These are the activations of a small neural network, seen along a few directions. Each row is one input.
In each table, some parts of the input vary, and every possible input appears once, in random order.
A made-up example of a description, with smaller parts first: values(3) and (point or ring(11) or (ring(5) and line(6))).
Shared parts are said once, and a part with two or three values counts as separate values.

Other details of the inputs shift rows strongly along two fixed directions, in all tables alike. That doesn't count.
To show where, the next rows are all for the same input, with only those details redrawn:
[-11  -2  33 -18 -58  15   0  20  35   2 -36  34 -29   8 -16]
[ -3  33  26  10   0   3  38 -45 -43  43  37   7  70 -10 -57]
[ 30   4 -22 -19  -4 -17  38  47 -18 -16  -2 -33 -32 -10  78]
[-18  -1  43 -16 -63  20  -3   9  38   9 -36  44 -20  10 -37]
[ 16   8  -2 -14 -13  -7  31  24 -13  -1   0 -13 -12  -7  34]
[-22  -3  48 -18 -71  23  -9  11  48   8 -43  51 -27  13 -41]
[  1  37  20  13   9   0  44 -48 -54  44  46  -1  77 -13 -52]
[  8  -5   7 -24 -40   1  13  44  21 -13 -31   5 -47   2  38]

A family of inputs:
R1: [ 21 -17 -54 -13  35 -42  -3  26  -7 -20  29 -35 -31   2  96]
R2: [-27 -14  16 -17 -29  -4 -34 -12  58  15 -14  37 -26  19 -35]
R3: [ 16   5  -3 -16 -18  -7  28  31  -7  -5  -6 -12 -21  -5  40]
R4: [ 35 -18 -44   2  61 -18  11  39 -11 -17 -12 -77 -45 -11  63]
R5: [-31 -30  28  15 -18  33 -73 -21  55 -30 -54  39 -34  22 -50]
R6: [-31 -15   7   8 -18  18 -67  -9  49 -33 -35  27  -7   1 -45]
R7: [-12  18  -7  40  62  -3 -17 -75 -51   7  40 -15  83 -18 -55]
R8: [-14 -17  12  19   3  34 -28  -8  40  15 -30  -1 -24   7 -76]
R9: [ 19  19 -42  15  72 -25  24  -7 -44  17  39 -74  51 -35  -7]
R10: [ -4  28  11  32  30   5  16 -55 -67  22  61  26  95   7 -25]
R11: [ 23 -23 -53  22  46   8 -29  18  -8 -53  -4 -47 -45  -2  56]
R12: [ 19 -14 -36  -5  41 -22   4  41   4 -15 -23 -60 -39 -18  48]
R13: [  5  27   9  22  23   3  28 -37 -68  17  52  18  79  -2 -16]
R14: [ 23  -3 -32 -27   5 -25  30  39  -2  -9   1 -37 -36  -8  68]
R15: [-16 -15   2   4  -7  -4 -34 -21  21   2  12  41   9  21  -3]
R16: [ -9  -4  -1 -19  -8 -13   6  -1  22  16   5  -4 -14   3  -4]
R17: [ -9  10  31  -4 -33  22   9  -3  -5   9  -7  37  16   4 -22]
R18: [ -8 -10   4   9  -5   1 -23  -6   8 -14  12  41   8  18  22]
Question: Describe the family of inputs behind these rows.
Answer: (values(2) and line(4)) or ring(10)

A family of inputs:
R19: [-30  -3  22   1  -6   5 -27 -22  30  22  -9  29  25   5 -66]
R20: [ 21  -9 -32   0  19 -14  -2  29 -18 -36   6 -18 -19  -2  80]
R21: [  1  -1   8 -17 -35   5   7  29  15 -11 -28   2 -31  -4  15]
R22: [-11  11  21   0  -4   2  10  -9  -5  26   7  23  38   1 -33]
R23: [-16   5  18  15 -11  15 -18 -34  -4  -1   8  32  31   7 -35]
R24: [ 22  -5 -35 -10  24 -20   9  35  -4 -22  -9 -56 -31 -17  52]
R25: [ -1  15 -11   3  18 -11   7 -29 -19   5  22 -25  28 -18 -19]
R26: [ 24  -8 -24   7  23   1   4  37 -15 -29 -15 -30 -23  -8  54]
R27: [  9   8 -12  20  42  -1   8 -10 -40   1  25 -11  42  -4   8]
R28: [ 12  -6 -36 -14  11 -28  -3  20   4 -24   7 -30 -23  -9  60]
R29: [ 20   6 -21 -19  -9 -18  22  32 -14 -21   4 -20 -22  -9  64]
R30: [  3   8   1   7   6   2  11 -35 -20  17  31   0  15   6 -19]
R31: [-13  17  27  -4 -27  10  11 -23  -4  15   2  20  25  -5 -44]
R32: [  5   3  -5   8  21  -8  12 -29 -23  22  40   0  23   7  -2]
R33: [ 12   7   0  13  25   5  23 -22 -27  23  22 -23  15   0 -20]
R34: [  5   7  -9  19  34  -6   2 -16 -36  -1  26  -2  39  -1  11]
R35: [-18   8  12   3  -7   5 -11 -30   9  13  -2   1  20  -9 -58]
R36: [-12  12  20  -3 -16  -4   7 -20  -7  20  17  28  37   1 -25]
R37: [ 12  22   3   4  14  -4  35  -6 -37  17  18 -23  34 -16  -9]
R38: [ 17 -10 -21   7  21  -1  -1  37  -8 -27 -11 -18 -20  -2  51]
R39: [ 25  -4 -31   2  16  -2   8  31 -24 -38  -7 -37 -28 -11  65]
R40: [ -9 -17  17 -12 -41  20 -16   8  44  -9 -33  22 -57  17  -8]
R41: [-26   8  38  -7 -47  11  -9 -23  22  17  -5  51  21   9 -51]
R42: [-12   1  17   6 -11  10  -5 -38   5  23  19  27  14  16 -38]
R43: [ 18   0  -9 -12  -3  -7  21  43  -1  -7 -18 -19 -23  -9  41]
R44: [ -5 -27  17  -9 -33  22 -20  30  55  -3 -50  21 -66  20  -7]
R45: [-23 -20   9 -16 -27  -5 -38  18  58  -9 -36  28 -34  11  -5]
R46: [-13 -28  19 -11 -30  18 -26  23  56   2 -38  37 -52  28  -8]
R47: [ -9 -15  -8 -16 -14 -14 -26  15  35 -15 -14   7 -27   2  19]
R48: [-25   7  37  -3 -29   6  -6 -17  16  26  -4  49  30  10 -50]
R49: [ 13 -11 -11  -6  -6   5   7  17   7  -8 -11 -17 -46   5  28]
R50: [ -8 -16  21   1 -31  28 -28  23  35 -26 -52  20 -40   9 -12]
R51: [ 15  16 -17  17  31   0  17 -20 -50 -13  28 -27  31 -15  14]
R52: [-10  -2  20  13   4  15   0 -22   7  31   7  19  14  14 -50]
R53: [ -2   8 -11   9  34 -14   4 -13 -13  17  20 -21  34 -13 -20]
R54: [ 11   4 -13  11  37 -13  19 -21 -32  24  41 -11  25   6  10]
R55: [ -2  14 -14   1  16 -16   2 -30 -19   4  29 -18  30 -14 -15]
R56: [ -5  -8  14 -14 -28   4  -1  39  30  -3 -32  17 -27   5  10]
R57: [ -5 -10   4  -3 -29  14 -26  13  20 -34 -26  21 -32   8  14]
R58: [ 12  12 -24   9  45 -18  16  -8 -29  12  22 -44  30 -22  -2]
Question: Changing only one part turns R57 into R23. The same change can be made to R30. Which row results?
Answer: R42
Question: Describe the family of inputs behind these rows.
Answer: values(4) and ring(10)
Question: Start at R21 and move only the ring(10) part, one step at a time. The first step leads to R31. Which rows follow, in order?
Answer: R29, R41, R36, R48, R22, R56, R43, R37
Question: Which other rows does R49 become when the values(4) part takes its other values? List them by row number.
Answer: R21, R35, R39

A family of inputs:
R59: [-36   2  19   1 -20  15 -24 -55  36  30   8  27  20   1 -92]
R60: [ 22   2 -26  -4  17 -12  18  14 -32 -24  31 -10  -2  11  76]
R61: [ 14  -1 -13  28  30 -10   4 -15 -12   7  19 -28  14 -12   9]
R62: [-15  -5  22  -8 -56  37 -27  38  43 -36 -64  25 -38  -4 -27]
R63: [  9   3 -42 -28  -9 -26  -2  47  12 -38  -8 -37 -26 -26  57]
R64: [-24 -10  14 -16 -26  10 -29  45  47 -14 -51  31 -10  -2 -17]
R65: [  6  33  -5 -16  10 -31  50 -39 -51  34  51 -23  50 -22  -3]
R66: [-31  15  36 -12 -42   9  -2 -43  27  35  16  39  28  13 -82]
R67: [ 21 -13 -20  11  36 -28 -10  12  -5 -23 -12 -47 -25  -9  50]
R68: [ 31   8  -5  -5   2 -32  39  20 -31   1   6 -29  -4 -16  71]
R69: [  8  26   1   4  20 -14  35 -42 -70  14  50   6  60  -7  18]
R70: [  9  13  16   4  -9  24  27  -6 -19   8   7  -1   7   8 -20]
R71: [-14 -23  24  -5 -27  32 -37   9  45 -28 -67  11 -64  14 -29]
R72: [ 21   2 -23 -13  35 -20  36  39 -22   5  19 -26   0   5  59]
R73: [-38   2  27  -3 -10   2 -35 -63  29  21  -5  18  19   4 -96]
R74: [ 30  -9 -25   3   2  14  15  41  -9 -15  -5 -25 -49   4  42]
R75: [ -2  28  37   4 -14  21  40 -40 -44  32  11  13  42  -8 -53]
R76: [ 22 -19 -37   0   7  -6 -10  35  -4 -31  11  -2 -42  14  80]
R77: [  8   9 -13  17  48  -7  22 -11 -36  43  45  -8  49   1 -20]
R78: [-22 -26  12  -2 -11  11 -57 -10  36 -35 -38  32 -37  21  -3]
R79: [-18 -25   3   3 -19  23 -44  -5  40 -24 -22  39 -33  19   1]
R80: [ 18   4 -12 -25  18 -26  43  39 -26   8  -1 -19  -7  -8  67]
R81: [  5  16  -1  20   7 -13   0   1 -17  -6   7 -15  45 -26  -6]
R82: [-18   3   8  18  38  10  -1 -36  -6  41  20  10  50   0 -62]
R83: [-23  -9  10  -6 -42  16 -46  19  35 -42 -36  46 -11   4   0]
R84: [ 26 -10  -8  -6 -12 -18  13  47  13 -19 -11 -19 -42   6  74]
R85: [-11  14   0   6  -1  -3   5 -45  -6  42  47   7  39   0 -64]
R86: [  2   7 -13  14  78 -19   9 -32 -43  24  27 -35  52  -8 -19]
R87: [-12 -23  17   0 -38  45 -27  16  52 -18 -54  21 -63  12 -26]
R88: [ 14 -13  -1  15 -10  -5  -7  19  17   5  -2   1 -21   6  15]
Question: Describe the family of inputs behind these rows.
Answer: values(5) and (point or line(5))
Question: Changing only the values(5) part turns R85 into R74. The same change can be made to R65. Which row results?
Answer: R75
Question: Start at R69 and move only the line(5) part, one step at a time. The first step leads to R60. Which rows follow, in order?
Answer: R76, R79, R78
Question: Which other rows agree with R82 in the values(5) part? List them by row number.
Answer: R64, R72, R77, R80, R86
Question: Which other rows does R68 become when the line(5) part takes its other values? List them by row number.
Answer: R61, R67, R84, R88

A family of inputs:
R89: [  8  -5  -7 -11   4 -41  -3  18   7 -12  -1 -12 -16  -1  55]
R90: [ 18   6 -29   2   4  -8  15 -16 -21  -7  43 -20   1  -4  36]
R91: [-29   0  22   4 -32   9 -42  -4  29 -16 -20  45  19   6 -39]
R92: [  2   4  19  -7 -37  18  10   8   2  -3 -26   2 -18  -6 -18]
R93: [ 17 -10  -8   7  -6  12   9  24  13   3   9   1 -26  18  18]
R94: [  1   6  -8  20  28   1  -4  -1 -25   6  16   6  53 -11  -6]
R95: [-18 -13  -6 -39 -20  -7 -18  24  27 -15 -24  17 -27  17  23]
R96: [ 12 -10 -16   9  38 -30   2  -5  -4   2   1 -46 -13 -10  24]
R97: [-19  16  24   1 -17   6  10  -8   3  36  -1  20  45 -14 -61]
R98: [  0   7 -22 -11  44 -11  22   2 -33  20  26  -7  30  -3  16]
R99: [14 -6 18 13 15 -7 13  3 -4 15 -4 -3  0 11 13]
R100: [  9 -16 -27  -4  -7  -6   0  41  20   2  10   1 -29   5  43]
R101: [  2   2  -7   8  -1   7 -13 -11 -16 -30   2  -1  15  -9  19]
R102: [  2 -11  -1 -22  -8  17  -1  15   2 -18 -26  10 -48  16  22]
R103: [ -4  20  29  13  -5  15  29 -12 -16  31   6   2  40  -7 -56]
R104: [ -3  11  14 -17 -39   6   5  -7  13 -10 -18   5  -4 -13 -12]
R105: [ 26   8 -21  16  13   5  23 -16 -37   6  43 -19   3   1  14]
R106: [  1   2 -18  -6 -11 -13  -5   0   6   3  32   2   6   6  11]
R107: [  4  12 -12 -23 -19 -22  10  30   5 -12  -7 -18  -4 -15  25]
R108: [  6 -11   1  -7 -10 -22  -2   2   7 -19 -13  -9 -35  -1  56]
R109: [-14   3  44  22 -14   8  -4 -46  -9  27  -4  26  15  10 -50]
R110: [ -2 -12  16  14 -12  27 -20  31  21 -22 -35  24 -17  13   1]
R111: [ 10   4  -3  12  33 -29  15  -8 -21  29  20  -7  33  -6  16]
R112: [  2  10  -4   1  40   6  30  -5 -37  17  20  -8  20  10   0]
R113: [ 20  12 -12  26  28   9   8 -11 -53 -18  18 -17  25 -10  14]
R114: [-10  -1   9  -8 -14   7  -8   3  28   4 -25 -18 -12 -17 -44]
R115: [ -3  -9 -11  14  15   7 -30   7  16 -25 -20 -14 -11 -10 -10]
R116: [-26 -12   9 -16   3  15 -25 -13  36   2 -26  13 -23   9 -50]
R117: [-11   2   1  17   5  12 -15 -45  16  29  26   2  20   3 -75]
R118: [-16  -8   5 -30 -21   8 -11   1  23 -25 -23  24 -40  10  15]
Question: Changing only one part turns R93 into R103. The same change can be made to R90. Which row results?
Answer: R104
Question: Describe the family of inputs behind these rows.
Answer: values(5) and (point or ring(5))
Question: Which other rows agree with R91 in the values(5) part? List them by row number.
Answer: R94, R101, R110, R113, R115
Question: Which other rows does R97 become when the values(5) part takes its other values? List them by row number.
Answer: R94, R98, R100, R111
